These are the activations of a small neural network, seen along a few directions. Each row is one input.
In each table, some parts of the input vary, and every possible input appears once, in random order.
A made-up example of a description, with smaller parts first: one of 4 places along a line, together with either a single point or one of 9 places along a line or (one of 2 separate values, together with one of 5 places around a ring).
Shared parts are said once, and a part with two or three values counts as separate values.
In the rows, zero is written as 128.

Other details of the inputs vary at random and push rows far along two fixed directions, the same in every table; ignore that.

A family of inputs:
R1: [113 127 152 120 132 132 121 123 126 130 133 131 126 111]
R2: [166 144 116 135 110 117 132 113 139 119 137 106 157 130]
R3: [119 121 127 136 136 142 114 123 124 121 121 115 132 116]
R4: [114 138 140 115 140 125 131 135 117 135 141 132 116 125]
R5: [116 131 129 112 146 137 132 136 130 138 136 135 111 125]
R6: [100 127 122 132 136 125 124 131 132 137 128 127 112 138]
R7: [171 146 118 130 107 102 131 127 131 134 150 110 136 162]
R8: [118 132 136 119 144 122 132 138 113 126 124 128 125 128]
R9: [106 130 125 128 142 136 118 139 138 132 126 130 112 140]
R10: [113 129 132 131 145 120 124 144 120 125 123 125 129 133]
R11: [105 122 118 129 146 121 128 136 126 135 121 124 125 129]
R12: [181 136 103 121 115 108 134 133 137 133 139 114 147 156]
R13: [176 135 112 125 106 123 126 116 141 131 138 108 159 139]
R14: [106 137 139 142 134 142 124 118 141 125 124 112 124 119]
R15: [116 131 144 123 136 132 121 122 120 125 119 122 134 111]
R16: [111 125 134 132 126 147 116 123 143 131 123 119 125 128]
R17: [102 120 128 134 135 136 123 118 130 131 119 119 138 115]
R18: [113 137 134 120 140 127 141 138 128 126 136 133 111 120]
R19: [117 138 131 123 154 127 141 136 124 125 121 122 121 120]
R20: [108 126 126 115 138 125 136 130 123 141 138 133 111 124]
R21: [184 129 124 111 101 118 133 114 144 135 151 122 147 136]
R22: [128 138 130 141 149 155 130 122 129 150 116 152 130 127]
R23: [110  54 125 118  39  89 138 189 114  63 102 204 121 149]
R24: [118 121 119 132 148 129 120 139 120 122 125 123 120 131]
R25: [170 151 111 132 112 105 139 124 142 128 147 110 133 157]
R26: [109  55 133 121  34 101 129 167 121  63 100 199 131 135]
R27: [188 133 107 110 110 107 142 132 132 131 140 121 143 152]
R28: [120 124 122 120 149 131 127 135 113 124 123 126 114 123]
R29: [111 129 144 138 124 137 117 124 131 129 127 116 128 127]
R30: [130 126 127 151 141 149 129 124 113 135 119 152 121 124]
R31: [120 120 131 124 138 140 117 120 120 120 119 124 125 108]
R32: [125 123 133 117 133 141 122 124 132 129 117 126 134 115]
R33: [114 130 127 118 149 136 128 131 118 133 140 128 104 121]
R34: [114 133 146 125 142 137 129 118 137 128 131 125 123 104]
R35: [113 129 120 135 139 132 116 133 126 125 132 123 108 140]
R36: [117 120 140 122 142 144 120 118 126 130 133 125 115 107]
R37: [165 132 115 131  91 114 133 106 142 139 144 106 147 146]
R38: [176 146 108 129 121 101 142 129 136 125 141 109 147 148]
R39: [181 147 119 123 112 113 138 108 136 126 137 106 154 126]
R40: [110 130 141 135 137 137 118 126 125 126 120 116 140 116]
R41: [124 144 140 148 139 138 126 126 112 147 117 153 130 122]
R42: [124 147 135 154 147 141 138 124 128 141 111 149 124 115]
R43: [108 117 140 120 131 133 128 115 132 136 131 132 123 111]
R44: [117 129 127 146 137 140 139 114 120 150 116 154 130 127]
R45: [114 120 133 140 125 144 113 122 130 124 127 116 120 125]
Description of these inputs: one of 5 separate values, together with either a single point or (one of 2 separate values, together with one of 4 places along a line).
The inputs of R10 and R12 match in every part but the choice among 5 separate values. If R41 is changed in the same way as R10 into R12, which row does it become? -> R22
The inputs of R35 and R6 match in every part but the choice among 5 separate values. If R45 is changed in the same way as R35 into R6, which row does it become? -> R37
Which other rows does R26 become when the choice among 2 separate values takes its other values? List them by row number. -> R23
Which other rows does R39 become when the place on the line of 4 takes its other values? List them by row number. -> R2, R14, R34

A family of inputs:
R46: [141 133 126 122 130 122 131 124 126 131 132 123 134 128]
R47: [141 135 123 130 132 125 133 124 126 134 130 129 134 130]
R48: [100 120 134 126 141 132 124 135 125 120 118 131 121 119]
R49: [ 99 123 131 131 143 134 123 137 126 124 118 130 120 123]
R50: [142 131 125 121 129 125 129 124 126 131 134 124 131 128]
R51: [141 132 126 124 128 127 133 122 129 137 135 128 129 129]
R52: [101 119 145 139 126 146 117 124 132 118 112 133 131 109]
R53: [105 123 136 126 141 135 127 134 122 126 118 138 121 116]
R54: [137 133 127 122 126 123 131 123 128 131 137 119 130 128]
R55: [ 99 125 135 130 140 134 123 137 129 121 119 130 118 120]
R56: [102 124 131 135 140 135 124 137 124 126 116 137 121 125]
R57: [141 135 126 130 128 125 132 122 128 135 135 129 130 131]
R58: [139 131 121 126 130 124 127 126 130 130 133 117 129 132]
R59: [136 131 121 126 127 124 128 126 133 133 136 119 129 136]
R60: [104 127 137 133 141 137 127 134 125 125 118 141 120 119]
R61: [138 134 127 123 127 124 132 125 129 128 134 120 133 128]
R62: [ 99 122 137 126 138 134 123 133 126 123 123 130 117 120]
R63: [143 133 122 129 131 128 131 123 126 134 132 129 131 131]
R64: [136 133 123 129 127 123 127 127 131 131 136 118 129 135]
R65: [140 131 127 121 126 126 132 123 129 135 135 126 129 127]
R66: [137 137 124 132 129 125 129 127 131 131 131 120 131 136]
R67: [104 125 139 131 140 138 128 135 125 126 118 141 120 117]
R68: [140 130 123 121 129 125 130 124 126 129 134 120 131 128]
R69: [141 128 130 134 120 137 121 111 133 130 127 117 142 120]
R70: [105 122 134 129 137 137 127 132 126 128 122 142 118 121]
R71: [138 131 120 128 130 125 127 127 129 131 133 118 130 135]
R72: [140 138 124 133 128 126 132 125 129 133 129 126 131 133]
R73: [140 133 129 122 126 123 130 122 127 132 137 123 130 128]
R74: [100 124 138 127 140 134 124 135 127 120 119 130 119 118]
R75: [106 122 135 130 140 135 129 134 122 127 117 141 122 118]
R76: [141 127 131 131 114 135 123 110 137 132 130 118 142 122]
R77: [141 133 128 128 127 126 133 123 127 136 135 128 130 129]
R78: [136 132 122 128 128 126 129 125 132 135 134 121 128 138]
R79: [138 132 124 122 130 122 132 125 126 129 132 119 134 128]
R80: [101 117 141 137 129 145 118 123 129 120 110 133 133 109]
R81: [137 131 122 123 127 123 128 125 133 132 136 117 129 133]
R82: [139 136 124 132 127 125 131 123 128 136 132 126 129 134]
R83: [ 99 122 135 129 137 133 122 135 128 123 123 130 117 122]
R84: [136 130 125 120 127 124 130 123 132 131 136 118 128 131]
R85: [141 133 121 131 130 128 131 124 127 134 129 126 129 134]
R86: [ 99 124 135 134 139 136 123 135 126 127 121 132 117 126]
R87: [144 131 124 127 129 128 132 124 126 134 132 128 131 129]
R88: [137 132 121 126 130 121 129 127 130 129 131 117 133 132]
R89: [143 131 125 123 129 127 130 124 125 133 133 126 130 127]
R90: [141 136 129 123 128 124 131 124 129 130 133 122 132 127]
R91: [140 129 133 135 115 133 123 110 135 130 129 118 142 122]
R92: [160  87 125 123  39  93 136 162 125  84 128 177 136 152]
R93: [137 134 121 131 131 124 129 127 128 132 129 120 133 137]
R94: [140 133 120 131 130 128 128 126 127 134 131 124 130 136]
R95: [137 131 125 119 126 125 131 123 130 132 137 120 130 129]
R96: [139 135 121 132 131 125 132 125 126 134 127 126 132 133]
R97: [139 133 122 129 126 126 132 123 130 136 132 127 128 134]
R98: [100 127 135 136 141 138 124 137 126 125 117 137 118 124]
R99: [139 132 127 119 127 124 131 122 129 134 137 123 129 129]
R100: [139 130 123 123 129 124 128 124 128 128 133 118 130 131]
R101: [120  80 130 131  53 104 127 176 127  72 113 181 126 148]
R102: [138 134 122 129 127 127 129 124 131 136 134 124 129 137]
R103: [101 125 134 135 138 137 123 134 125 128 121 136 117 125]
R104: [139 132 121 130 130 127 128 126 128 132 132 120 130 137]
R105: [104 125 140 127 139 136 126 134 125 124 119 138 119 115]
The inputs of R72 and R85 match in every part but one. If R60 is changed in the same way as R72 into R85, which row does it become? -> R63
What do these inputs look like to the network? -> one of 5 places around a ring, together with either a single point or one of 11 places around a ring
Which other rows does R84 become when the place on the ring of 11 takes its other values? List them by row number. -> R51, R59, R65, R70, R78, R81, R95, R97, R99, R102
Start at R84 and move only the place on the ring of 5, one step at a time. The first step leads to R100. Which rows follow, in order? -> R48, R74, R62
Which other rows does R49 become when the place on the ring of 11 takes its other values? List them by row number. -> R46, R47, R48, R53, R56, R75, R79, R88, R93, R96
